A small network was trained on invented records. Each row is its activation on one of them, seen along a few directions.
After each row come some of the record's fields: NARAT, LAPO, NADAV, ZOPUM, DUKO, GAROB.
A field that a record lacks is written missing.
The largest differences between rows may come from other fields.
Strong random noise was added to every row along 9 fixed directions; ignore it. To show where, here is one row again and again, with new noise each time:
[ -87   -7  184  -87  178  160    5  181    4 -263  323  163  152  -43
  -81  133 -316 -338  210 -454   42   10 -320  -89 -133]
[ 233 -438 -113 -176  139 -212    7  405 -280  -88  208  463 -300  309
  376  538   -3   33  260  -86  471  116  -61 -160   10]
[ -72   15  -21   20 -289  -51  212  223 -456  338  405   -2  -36   18
 -127  306   73 -152  648 -598  464   27 -343  -83  -35]
[-194   65 -274 -114  304  280 -410  275 -478   40  -91 -230  -48  102
  -40   70    4  -56  256 -346  626  182 -258  553   16]
[ 314 -258  137 -265 -478  533 -145   29  419  261 -531  -29 -382 -258
  273   73 -138  316  503  -59  453 -106  428   26  -99]
[-251  246  -11   44 -102   88  262  -49 -371  237  281 -258  337  -59
 -338 -105  138 -211  324 -865  277  131 -481  289 -205]
[ 235 -328 -335 -161   55   79 -403  308 -396   49 -255  105 -286  288
  339  381   -4   96  374  219  698  187  -41  217   98]
[ 256 -255  -74 -149 -222 -120  -10    9   -9  210  -65  -99 -315  136
  195   54  -43  358  279  115  186  -52   -6  -96  109]
[ 602  287 -172  454  -33 -401 -137  223 -310 -433 -101 -210  -13  137
  403 -229  -48  130  -55  354  181  131   67   73 -297]
[-124 -436  145 -530  655   51   87  -64  368 -339  165  233  -51  120
   90  -26 -234  113 -379 -434 -282   37 -231   81   31]
[-447 -231  -37 -288    0  -76 -135   47 -139  429  429  -69  -32  506
 -378  100 -135  168  341  -56  195 -169 -439 -201  297]

[  99  121   72  160 -357  174  159 -259  317   83 -426    8  601  187
 -154 -400  119  116 -167  136    8   38  194   22 -449] : NARAT is veg, LAPO is missing, NADAV is vubog, ZOPUM is pepes, DUKO is pelet, GAROB is lapin
[ 204 -373 -193 -195  204  353   10  -35  -50 -215 -508  344  115 -198
  314  485   22 -458  108 -202  142  355  -82  363   22] : NARAT is navim, LAPO is missing, NADAV is nivid, ZOPUM is kure, DUKO is pelet, GAROB is lapin
[  41   15   42   42  319  348  -79  285  -22 -439 -205  204   52 -416
   83  300 -268 -555  155 -379   62  233  -79  178  -84] : NARAT is navim, LAPO is missing, NADAV is vubog, ZOPUM is pepes, DUKO is nitan, GAROB is fibi
[ 277 -273  177 -270   54  793 -343   69  597 -396 -721  228 -237 -572
  351  299 -476 -262  199   10  -60   40  369   88  -47] : NARAT is navim, LAPO is missing, NADAV is nivid, ZOPUM is pepes, DUKO is nitan, GAROB is lapin
[ -70  -25 -167  -93 -294 -191  788 -404 -339  703  242   25  289    5
 -245  159  601  -44  180 -709  -40  187 -330   86  -69] : NARAT is pom, LAPO is missing, NADAV is nivid, ZOPUM is kure, DUKO is pelet, GAROB is lapin
[ 191  226  -49   63  419  100 -586  193   12 -516  -67  -73 -121 -137
  106  -35 -522 -229 -178  604 -346    8  -54  -86  119] : NARAT is pom, LAPO is missing, NADAV is vubog, ZOPUM is pepes, DUKO is nitan, GAROB is lapin
[-231  365   97  208  327 -155  196  381 -367 -278  536  -37  185  -56
 -111  -13   77 -185  -82 -837  110   32 -144   89 -317] : NARAT is veg, LAPO is missing, NADAV is nivid, ZOPUM is pepes, DUKO is pelet, GAROB is lapin
[-229 -114   69 -303  119  264 -305  192  230  113  -63  123  -87  312
  -77   19  -21  345   25 -117  398  -22  251   51 -103] : NARAT is pom, LAPO is libep, NADAV is kep, ZOPUM is denon, DUKO is nitan, GAROB is fibi
[-215  -16  529 -436  356  199  -39   93  706  -91  434  337 -116   17
 -101 -197 -425  194 -301 -223 -532 -343  270 -495  -62] : NARAT is pom, LAPO is missing, NADAV is vubog, ZOPUM is kur, DUKO is pelet, GAROB is lapin
[-622 -198   53 -518  779  412  -97   14  224 -180  125  150  194   24
 -312  -60 -111  -73 -363 -657  -68   -4 -229  368   67] : NARAT is veg, LAPO is missing, NADAV is vubog, ZOPUM is kure, DUKO is pelet, GAROB is lapin
[ 507  -22 -278   17  -25  295 -248 -144 -350 -330 -554  142  334 -246
  335  308 -148 -660  187  322   55  462 -310  325  -42] : NARAT is pom, LAPO is missing, NADAV is vubog, ZOPUM is kur, DUKO is pelet, GAROB is lapin
[-203 -500  124 -274 -159 -281  219  161  246  535  312  451 -462  471
  -46  339  228  518  -15   73  204 -303  375 -578  138] : NARAT is veg, LAPO is missing, NADAV is nivid, ZOPUM is pepes, DUKO is nitan, GAROB is vok
[-591 -210  113   24 -241 -257  -50  482   77  473  468  104 -417  421
 -305  328    0  311  513  133  469 -455   76 -575  366] : NARAT is navim, LAPO is libep, NADAV is kep, ZOPUM is kure, DUKO is nitan, GAROB is fibi
[ -14 -219   54  -40   74 -138  647 -557   15  -54  145  357  543  -20
    0  -88  486 -320 -458 -458 -308  283 -179  246 -265] : NARAT is navim, LAPO is missing, NADAV is nivid, ZOPUM is kure, DUKO is pelet, GAROB is nav
[ -21  134  262  532 -158 -186  282  222  485 -322 -163  257  258  -11
  -25  -33  -12  -37 -151  160   99 -105  391 -356 -253] : NARAT is navim, LAPO is missing, NADAV is vubog, ZOPUM is kure, DUKO is pelet, GAROB is fibi
[-224  342 -291  226 -214  -12 -282   43 -508  533 -143 -411  117  314
 -271  -51  210   17  365  245  393    5 -211  159  171] : NARAT is pom, LAPO is kod, NADAV is kep, ZOPUM is kur, DUKO is pelet, GAROB is lapin
[ -83 -172 -206 -219  314 -172 -196   22  143   68 -255 -339 -527  208
  223 -297  180  822 -446  158   34  -79  363  294  162] : NARAT is navim, LAPO is missing, NADAV is nivid, ZOPUM is pepes, DUKO is nitan, GAROB is lapin
[ 192  350 -264  305  512 -352 -344  198 -410 -350   77 -118   22  283
   76  -66  -81  -66 -439  580 -394  124 -133   23   94] : NARAT is pom, LAPO is missing, NADAV is nivid, ZOPUM is pepes, DUKO is pelet, GAROB is vok
[  -1 -797   75 -502  114 -182  174  -97  441   57  -61  628 -326  299
  343  230  128  419 -323  274   77  -42  387 -227   52] : NARAT is navim, LAPO is missing, NADAV is vubog, ZOPUM is pepes, DUKO is nitan, GAROB is lapin
[-311  -58  -34 -287  215  472 -144   82   36   89 -140  144  116   13
 -216  148   13  -87   85 -338  282   33    1  290  -25] : NARAT is bol, LAPO is missing, NADAV is missing, ZOPUM is kure, DUKO is pelet, GAROB is lapin
[ -99   69   19 -223  129   96 -147    0  213  289  -63 -178 -372   73
   43 -286  188  598 -293   -3   -6 -170  511   94  -64] : NARAT is pom, LAPO is missing, NADAV is nivid, ZOPUM is pepes, DUKO is nitan, GAROB is vok
[  87  -26  225 -106  113  136  145 -165  150 -231  211  121   -2 -421
   12    9  -60 -360 -217 -371 -416   -4  -64   37  -36] : NARAT is veg, LAPO is missing, NADAV is nivid, ZOPUM is kure, DUKO is nitan, GAROB is nav
[-555 -127  133 -242 -102  127  -91   81  309  353  114 -335 -401 -175
 -245  -80  -94  454  256 -213  102 -367   61  -70  421] : NARAT is navim, LAPO is missing, NADAV is vubog, ZOPUM is kure, DUKO is pelet, GAROB is fibi
[-288   16  332 -231   64  335  -97  -40  281 -118  372   40 -176 -286
 -168  -81 -360 -147  104 -236 -208 -297  -25 -181  134] : NARAT is navim, LAPO is libep, NADAV is kep, ZOPUM is kur, DUKO is pelet, GAROB is vok
[-423 -273  -15 -238   45 -167 -360 -309  410   62  171 -222  -83  451
 -201 -381 -171  510 -324  745 -186 -355    0 -163  305] : NARAT is navim, LAPO is missing, NADAV is nivid, ZOPUM is kure, DUKO is nitan, GAROB is vok
[ 106   67 -172  100  -63 -194  365   81 -538  151  120  484  519  287
   48  275  502 -292   30 -500  371  456 -185  137 -452] : NARAT is pom, LAPO is missing, NADAV is vubog, ZOPUM is kur, DUKO is nitan, GAROB is lapin
[   0  606  390  303 -319  318  103   37   68   82  204  -16   79 -434
  -92 -385  220  -75 -203 -542  259 -120  575  160 -591] : NARAT is veg, LAPO is missing, NADAV is nivid, ZOPUM is kur, DUKO is pelet, GAROB is nav
[ 337 -377   44 -195  -81   57  191 -464  383   93 -240  423  177  151
  185   84   51   57 -185  374 -358  121   59 -221  -71] : NARAT is pom, LAPO is missing, NADAV is nivid, ZOPUM is kur, DUKO is pelet, GAROB is vok
[-206  142  231  -34 -251  335 -127   40  547  282 -156   43  196  162
 -295 -154  -68  258  125   20   44 -236  376 -192 -278] : NARAT is pom, LAPO is missing, NADAV is nivid, ZOPUM is kure, DUKO is nitan, GAROB is lapin
[-324  -49    0   45  -10  -14  -31  102  154   98  -74  -79   25  210
 -155  -83  103  196 -103   77  303 -127   18   86   39] : NARAT is veg, LAPO is kod, NADAV is kep, ZOPUM is kure, DUKO is nitan, GAROB is fibi
[ 439 -419 -220 -166  236 -178  377   13 -138  -38 -299  281 -449 -273
  599  502  355  156  -80 -190   14  285  130  130   95] : NARAT is pom, LAPO is missing, NADAV is nivid, ZOPUM is pepes, DUKO is pelet, GAROB is lapin
[-319  -36 -132  -37  697 -531 -155   31  119 -276  172 -215  144  634
 -169 -481  -23  508 -760  297 -266  -84 -127   75  153] : NARAT is veg, LAPO is missing, NADAV is vubog, ZOPUM is kure, DUKO is pelet, GAROB is fibi
[ 186  206  -74   55 -407   44  228 -438 -314  425   28 -581 -370 -687
   -7 -245  271   12  126 -303 -247   42  -66  342  161] : NARAT is navim, LAPO is missing, NADAV is nivid, ZOPUM is pepes, DUKO is nitan, GAROB is nav
[-448  -31 -190 -407  127 -128   64 -269 -220  632  279 -675 -478  -13
 -272 -375  336  646 -134 -390  -22 -197 -142  381  488] : NARAT is bol, LAPO is missing, NADAV is missing, ZOPUM is kure, DUKO is pelet, GAROB is vok
[-295  -84  -81  -31  696 -314  129  635 -294 -327  446  312 -281   91
  124  308  186   28 -201 -735  408  116   54  164  -25] : NARAT is navim, LAPO is missing, NADAV is vubog, ZOPUM is kure, DUKO is nitan, GAROB is fibi
[-432  191    0  153 -128   40 -147 -245  278  277 -218 -295  258  209
 -419 -496  131  270 -221  320  -93 -208  130   54   85] : NARAT is navim, LAPO is missing, NADAV is vubog, ZOPUM is kure, DUKO is pelet, GAROB is vok

Which values does each new row have?
[  43  195  106  315 -384  127  -77  -91   27 -115   41 -169  526   -1
 -195 -205 -296 -327  244  263   17  -14 -232 -183 -164] : NARAT is veg, LAPO is missing, NADAV is vubog, ZOPUM is pepes, DUKO is pelet, GAROB is fibi
[-263  -17    5  -55  525  146 -147   75  -33 -299  143  383  262  236
  -43  -76  263 -165 -602 -199  242  122  174  345 -317] : NARAT is veg, LAPO is missing, NADAV is nivid, ZOPUM is kure, DUKO is nitan, GAROB is nav
[ 397  -22  -95  107 -470  -52  -93   72  -83  271 -199  119 -123  177
  193  235  -19   -2  409  472  162    7  100 -313   -6] : NARAT is pom, LAPO is kod, NADAV is kep, ZOPUM is kur, DUKO is nitan, GAROB is lapin
[ 472  342 -340  481  118 -631   16  147 -426 -156 -170 -136   16  273
  308 -114  351  276 -309  443    9  162  239  138 -185] : NARAT is pom, LAPO is missing, NADAV is nivid, ZOPUM is kure, DUKO is pelet, GAROB is lapin
[ 107 -141  -62 -297  -71  170 -187  107  161  346 -286 -143 -552 -138
  174   66  -42  424   95  176  -26  -93  267  -21  269] : NARAT is pom, LAPO is missing, NADAV is vubog, ZOPUM is pepes, DUKO is nitan, GAROB is lapin
[-326 -303 -150 -214  717 -278 -124  149 -175 -232  337  -33 -102  117
 -145  239 -264 -106  -89  -58 -309    5 -639  -24  581] : NARAT is veg, LAPO is missing, NADAV is vubog, ZOPUM is kure, DUKO is pelet, GAROB is fibi
[ 253   21  280   32 -423  204  151  209  460   85 -153  219 -295 -403
  290   88   54  156  214 -107  274 -188  637 -282 -278] : NARAT is pom, LAPO is missing, NADAV is vubog, ZOPUM is kure, DUKO is nitan, GAROB is lapin
[ 167  828   30  633  -15 -341  118   93 -131 -317   19 -427  279 -109
    7 -706  243  138 -516  -54    9   31  351  208 -611] : NARAT is pom, LAPO is missing, NADAV is vubog, ZOPUM is pepes, DUKO is nitan, GAROB is lapin
[-242  223  287 -194  390   19 -226  337  317   46  448   66 -382   23
 -158 -147 -319  304 -218 -110 -357 -321  215 -366  125] : NARAT is pom, LAPO is missing, NADAV is vubog, ZOPUM is kur, DUKO is nitan, GAROB is lapin
[-234  154  153    3  -69   70  333 -275   82   88  168 -245  120 -382
 -316 -217  -12 -187   -6 -483 -416  -60 -251  -19  106] : NARAT is navim, LAPO is missing, NADAV is vubog, ZOPUM is pepes, DUKO is pelet, GAROB is vok
[-202  398  145  122  -59  426  -77  108  -52  -10  127  252  515   -5
 -264   -1   84 -449  -35 -300  201   74   99  127 -453] : NARAT is pom, LAPO is missing, NADAV is nivid, ZOPUM is kure, DUKO is pelet, GAROB is vok
[ -43 -396  -39 -230  456 -152 -140  -72  459 -333 -168  164  129  407
   55 -158 -177  238 -531  381 -234    0  -27  -45   74] : NARAT is veg, LAPO is missing, NADAV is vubog, ZOPUM is kure, DUKO is nitan, GAROB is fibi
[-139  122  140 -187  148  328 -484  -33  339  -17   11  -81   37   51
 -273    6 -645  -53  124  429 -601 -255 -180 -332  272] : NARAT is pom, LAPO is missing, NADAV is nivid, ZOPUM is kur, DUKO is pelet, GAROB is lapin
[  55  558    9  484  291 -330   -6  191 -346 -434  491  -15   78  -43
   36 -316  172 -170 -505  -43 -122    9  171  106 -281] : NARAT is navim, LAPO is missing, NADAV is nivid, ZOPUM is kure, DUKO is pelet, GAROB is nav
[ -93   51 -354  -39  105  123 -379  358 -505  321 -121 -106 -244  157
  -20  407   42    7  394  115  329   79 -106  113  242] : NARAT is pom, LAPO is missing, NADAV is nivid, ZOPUM is pepes, DUKO is nitan, GAROB is lapin
[  72  420 -341  293  546 -521 -189  -55 -262 -211 -126 -246  270  528
    3 -451  133  277 -746  561 -332  136  -52  302 -149] : NARAT is pom, LAPO is missing, NADAV is nivid, ZOPUM is kur, DUKO is nitan, GAROB is lapin
[ -13  -92  106  -83   65 -240  274 -119  -52  -22  389  -48  -52 -179
 -141   14 -118 -155   -5 -268 -517  -64 -378 -266  198] : NARAT is veg, LAPO is missing, NADAV is vubog, ZOPUM is pepes, DUKO is nitan, GAROB is vok
[-168  430  -89  167  443  141 -167  278  -88 -179 -243 -146  131  -52
  -56 -217  205    6 -350 -328  243  125  254  459 -209] : NARAT is pom, LAPO is missing, NADAV is vubog, ZOPUM is kure, DUKO is pelet, GAROB is lapin
